These are the activations of a small neural network, seen along a few directions. Each row is one input.
Each table varies a few parts of the input and shows all the possible inputs, shuffled.
A made-up example of a description, with smaller parts first: ring(8) and (point or ring(11) or (values(3) and line(4))).
Shared parts are said once, and a part with two or three values counts as separate values.

Other details of the inputs vary at random and push rows far along three fixed directions, the same in every table; ignore that.
These rows show it; all are for the same input, with only those details redrawn:
[ 12  46   5  37 -64  36 -21  47 -41  52  51  24 -59 -28]
[ -4  35  -2  20  22 -39  12 -41  16 -29 -22  -8  -5  -3]
[-33  17   9  17  -7  11  43  94  15  13  28  19 -11 -15]
[-37  14   7  13  13  -6  52  76  29  -5  12  12   2  -9]
[-26  24  -5   8  42 -52  37 -23  40 -47 -36 -10  16  -1]
[-27  25  -4  12  11 -24  30  18  23 -18 -10   3  -1 -12]
[ -7  49 -20  21 -74  17 -31  13 -32  31  19  19 -51 -43]
[-15  31  -6  15  13 -32  18 -15  18 -24 -18  -3  -4  -9]

A family of inputs:
row 1: [  15    9  -43  -18  -27    3  -44 -107   -1   -3  -53  -16   29  -12]
row 2: [  55   22   -8   33    0    7  -19 -120  -18   34  -12   -4  -24  -13]
row 3: [ 37 -30  29  28  70  23   1 -14  13   4 -10 -40  36  44]
row 4: [ 44  24  67  -6   2  27  19  36 -38  17  77  -7 -19  54]
row 5: [ 56 -20  33  22  -3 -12 -20 -65  -7  -7   3   1  17  63]
row 6: [-24 -42  11 -13  58  24   2  60  24   4 -10  -1  43   4]
row 7: [ 43  46  -6  32 -25 -33 -17 -87 -29   7  -1 -14 -24 -18]
row 8: [ 33  -3   1 -15  14  21  47  11  18  55  17  10 -25  -3]
row 9: [-39   7 -52 -79 -46  23 -20 -31  36  -6 -39  -2  24 -32]
row 10: [ -47  -33  -51  -19 -111   10  -66    3  -13   -1  -39    5   -5  -26]
row 11: [  8 -40  26   6  -7   1 -51  14 -16   0   6  17   0  26]
row 12: [-70 -10 -32  -3   1 -37  44  52  36 -29 -37 -24  19 -42]
row 13: [ 19 -13 -13 -47 -10  36  19  37  18  39   4   1  15  11]
row 14: [-13 -10  31  22  16  -4  18 104 -12  12  24  12 -18 -46]
row 15: [ 36  18  33  39  73 -57 -14 -59 -12 -22  -6 -24 -13   4]
row 16: [  54   37   -5  -32  -18  -50  -22 -106  -44  -21  -20  -33  -17   33]
row 17: [  9   5 -33   8 -27   3 -74 -84 -35  21 -48   8 -47 -83]
row 18: [ 35 -30  29  12   5  15  13  34   1  16  54  28  12  80]
row 19: [-59 -52 -16 -22 -57  27   1  94  16  -9  15  41  30  -5]
row 20: [ 34   8  33  -1  29  -2  26  12 -25 -32  31 -18  -1  54]
row 21: [ 50  37   0  -8   0 -41  21 -41  -4  12   6 -15 -31   1]
row 22: [-16 -18  -2  12  30  18  -5  15   3  32  -4  15 -17 -37]
row 23: [  43   34   -5  -10   -4   15  -20 -112    2   28   -1   -2  -41  -16]
row 24: [-50  -9 -56 -23  -2  14  51  27  39  24  -5  29   7 -28]
row 25: [-30 -27  -9   6  73  -5  56  -6  51 -20 -19   7  34 -15]
row 26: [-32 -22 -55 -52 -84  -1 -35 -15  14 -36 -37  18   1  -8]
row 27: [  6 -10  38  27   8   9  11  53 -41  -1  29 -30   2  36]
row 28: [  2  -6  39  34  68 -37  27  23  16 -10  18 -24   5  -2]
row 29: [ 30  12  32  12  29  -3  35  28 -34   1  59  -2   8  70]
row 30: [ 13 -12  -4   7 -41  65 -75  15 -36  60  24  -2 -14 -29]
row 31: [-71 -36 -41  -9  18   3  45  31  51  -2 -51 -10  21 -45]
row 32: [ -5 -26 -14 -36  55  15  37   9  54 -35 -27 -14  50  25]
row 33: [-46 -29 -13 -71 -30 -19  13  -2  58 -44 -29  11  35  20]
row 34: [ 55  -3  18  18  13  71   3  45 -18  66  72  18   4  48]
row 35: [ -9 -13 -22 -15  48   5  52 -15  50 -16 -23   1   4 -10]
row 36: [ 31  13  36  29 -41  24 -65  11 -88  35  56 -13 -41   3]
row 37: [-33 -66  23 -11  38 -32   2  18  44 -43 -24  -7  49  34]
row 38: [ -3  16 -19  16  -5  27  -9 -42   7  27 -17  17 -26 -23]
row 39: [ -18  -21  -44  -66 -119   12  -24   35   -1   26   -7   31  -15  -10]
row 40: [ 13   7  22  11  42 -36   2 -49 -27 -56   1 -23  28  37]
row 41: [ 35  -3  25  14  77  13   0 -53  28 -16 -23 -17  40  56]
row 42: [ -7  41 -44   3 -62  -3  -1  14 -23  32  34  21 -35 -32]
row 43: [-16 -62  24 -12  26 -32 -18  17  19 -47 -40   8  33  13]
row 44: [-11  -5  25  -2  34 -31 -14   6 -34 -32  -4 -17  11  19]
row 45: [-49  36 -36   1 -88  22  -9  67 -13  29  14  29 -39 -61]
row 46: [ 47  39  15  54 -36  23 -33   0 -59  40  66  13 -51 -26]
row 47: [ 26  -6  51  18  20  -9 -27  24 -63 -13  16 -11 -11   8]
row 48: [ 45  14  46  35  18  37  54 105 -10  34  89  10 -38  16]
row 49: [-78 -39 -31 -19  30  -5  30  30  53  -1 -39   0  21 -58]
row 50: [-29  12   8 -10  18 -27  18  -3  -2 -51 -22 -12  26  34]
row 51: [ 35  33  44   2  36 -15  43  -2  18   1  43 -11 -17  18]
row 52: [   6    5  -46  -12  -11    8  -62 -103   -7  -20  -44  -11   27  -21]
row 53: [ 38 -18  45  25  20   0 -19 -30   7 -17   4  11  11  77]
row 54: [-10  22 -23 -18 -28 -48 -10 -83 -27 -46 -42 -25  24   6]
row 55: [-50 -28 -48 -41 -45  27 -58  28  -5   4 -54  10  16 -76]
Q: The inputs of row 44 and row 6 match in every part but one. If row 36 is changed in the same way as row 44 into row 6, which row does it become?
A: row 30
Q: The inputs of row 23 and row 9 match in every part but one. If row 24 is changed in the same way as row 23 into row 9, which row does it become?
A: row 34
Q: What do these inputs look like to the network?
A: ring(5) and line(11)
Q: Change only the line(11) part in row 7. List by row number the other rows that result.
A: row 12, row 14, row 15, row 21, row 28, row 42, row 45, row 46, row 48, row 51
Q: A walk changes only the ring(5) part. It starts at row 19 and steps to row 52. List the rest of the walk in order.
A: row 25, row 46, row 40

A family of inputs:
row 56: [  0 -16 -26 -38  23  -8  10 -65  30 -27 -43 -20  41  26]
row 57: [-32 -15   7  -3  40 -20  58  45  54  -4 -14   3  12  -9]
row 58: [-10  32 -35  17 -35 -17 -35 -70 -21  -5 -32  -8 -31 -46]
row 59: [ 46   7  29  40  76 -28  27 -64  13  -3   5 -10   4  30]
row 60: [ 10 -13  34  14 -21  32 -33  65 -47  22  34  -1  -3   0]
row 61: [ 61  35  42  49  53 -33 -26 -76 -41 -10   4 -39 -17   8]
row 62: [-26 -50  13  -6   7  10  11  88   7  -4  12   8  19   5]
row 63: [ 78  42  19  50  19  14 -22 -71 -20  35  30  -8 -35  18]
row 64: [ -2   6 -45 -16 -67  26 -59 -38  -8  16 -16  10  -6 -16]
row 65: [-16  28 -66 -36  -8 -29   6 -99  24 -20 -62 -20   7 -31]
row 66: [-40  25 -22   4 -45  12 -23  42 -33  21  10  10 -33 -57]
row 67: [-30 -21 -42 -62   6 -23   1 -45  36 -40 -65 -10  43  -1]
row 68: [-57 -44 -31 -36   3 -16  21  14  44 -27 -42   8  52  -3]
row 69: [-16 -27  -8 -18 -14  -3 -16  -6  21  -4 -27   6  11   2]
row 70: [ 10 -33  42  25  55   2  19  18  10 -16   5 -10  26  45]
row 71: [ 17   2  40 -12   8 -43  32  14  -5 -52  24  -8  23  83]
row 72: [-35  -5 -17 -10 -67  33 -57  46 -44  20  11  15 -17 -32]
row 73: [ 63  40  21  54  -6  13 -38 -51 -43  34  27   9 -53 -10]
row 74: [-12 -22   4   1 -11  19 -11  35   3   0   0  21   9   1]
row 75: [-11  24 -39 -24 -63  37  -6  31 -18  49  15  19 -36 -51]
row 76: [ 24  32  53  18   0 -16  64  81 -20  -2  78   5 -18  56]
row 77: [ -3 -16  28  25  53 -14  44  61  14  -3  21  -3   1   0]
row 78: [-29 -28 -11 -40   0  16  15  19  39 -12 -12   9  28   2]
row 79: [ 13  17   9   5  -7  35  18  24   5  37  37  14 -28 -18]
Q: The inputs of row 74 and row 73 match in every part but one. If row 60 is changed in the same way as row 74 into row 73, which row does it become?
A: row 61
Q: What do these inputs look like to the network?
A: values(2) and (point or line(11))

A family of inputs:
row 80: [ 53   2  38  35   7 -11 -52 -54 -41   3   8 -12 -27  16]
row 81: [-45 -16 -17   5   4   4   4  17  20 -19 -18  11  26  -8]
row 82: [-34   2 -35  -7 -33  20  25  40  -2  19   9  10   5 -18]
row 83: [ 23 -34  19   2  11  13  13  34  -4  27  24   9   0  19]
row 84: [ -2   5  30  32  47  -6  34  44   1 -11  21 -10  14  17]
row 85: [-22 -16   6  -6  50 -10  30  34  18  -7  -9  -6  15 -19]
row 86: [ 38  25  19  15  -2  32  -4  -1  -4  36  31   7 -32  -1]
row 87: [-13  12 -26 -28 -74 -15 -50 -33 -13  -6 -20  14 -32 -32]
row 88: [ 26  10  -1   2 -18  10 -34 -51   9   8  -8   9 -18   1]
row 89: [-33  -6 -13   5  15 -42  -7 -30  20 -53 -43  -9  30   4]
row 90: [ 19 -23  11  13 -12  36   7  39   3  40  25   9  -2  15]
row 91: [-37  -5 -19  -8  48 -22  26 -15  43 -31 -50 -19  32 -21]
row 92: [-27  37 -43 -13 -69  24 -21  -5 -13  18   6  23 -29 -42]
row 93: [ 21 -16  27  -6  31  -5   7  -1  19  -3   9  14  -3  18]
row 94: [-28  24 -18 -17  19 -50  26 -36  34 -55 -36  -9  19   0]
row 95: [  3   3  17   5  27 -33  14 -21  27 -40  -9   2  15  37]
row 96: [ 33 -13  23  23   9  15 -38 -10 -26  22  15   7 -20  -2]
row 97: [ 34   7  43  29  55 -22   4 -18 -17  -8   9 -24  -8  15]
row 98: [ -6 -16  -3   3   8 -30  19  -8  15 -28 -16  -9  28  32]
row 99: [-11  10 -48 -18 -42   5 -10 -30   0  18 -28  -9  -6 -36]
row 100: [ 44  17  23  28   9  10 -22 -55  -8   4  22  13 -16  36]
row 101: [-17 -10 -17   5 -19  17 -30  -4   7   8 -20   6   0 -25]
row 102: [ 24  18  17 -21  -7  52 -20  28 -45  22  37 -14   1  15]
row 103: [  1  11  -4 -20  -1  -1   5   0   5   8   4  10 -18 -23]
row 104: [  6  17 -32 -17 -43 -31 -26 -59 -29  -2 -27 -20 -21 -26]
row 105: [-34 -18  -8 -53 -24  40 -10  61  -5  -7   3   0  33   7]
row 106: [-24 -29  -3 -22  14  11  57  89  15  23  17   6  13 -12]
row 107: [ 25 -17  10  -2  18 -45  -5 -59   0 -25 -26 -22  10  28]
row 108: [-39   7 -37 -15 -36 -14  25  32   1  -6 -10  -3  11 -17]
row 109: [ -8 -10 -19   8 -54  36  -8  31 -17  34  24  22  -5   0]
row 110: [ 17  17  18  40  38  13   4 -11 -16   8  20  -5  -2  10]
row 111: [ 12   5  40   0  24  -3  36  51   5   5  34   3 -15  11]
Q: What do these inputs look like to the network?
A: values(2) and (point or (values(3) and ring(5)))
Q: The inputs of row 95 and row 94 match in every part but the values(2) part. If row 81 is changed in the same way as row 95 into row 94, which row does it become?
A: row 110
Q: Change only the ring(5) part in row 101. List by row number the other rows that result.
A: row 80, row 81, row 89, row 96
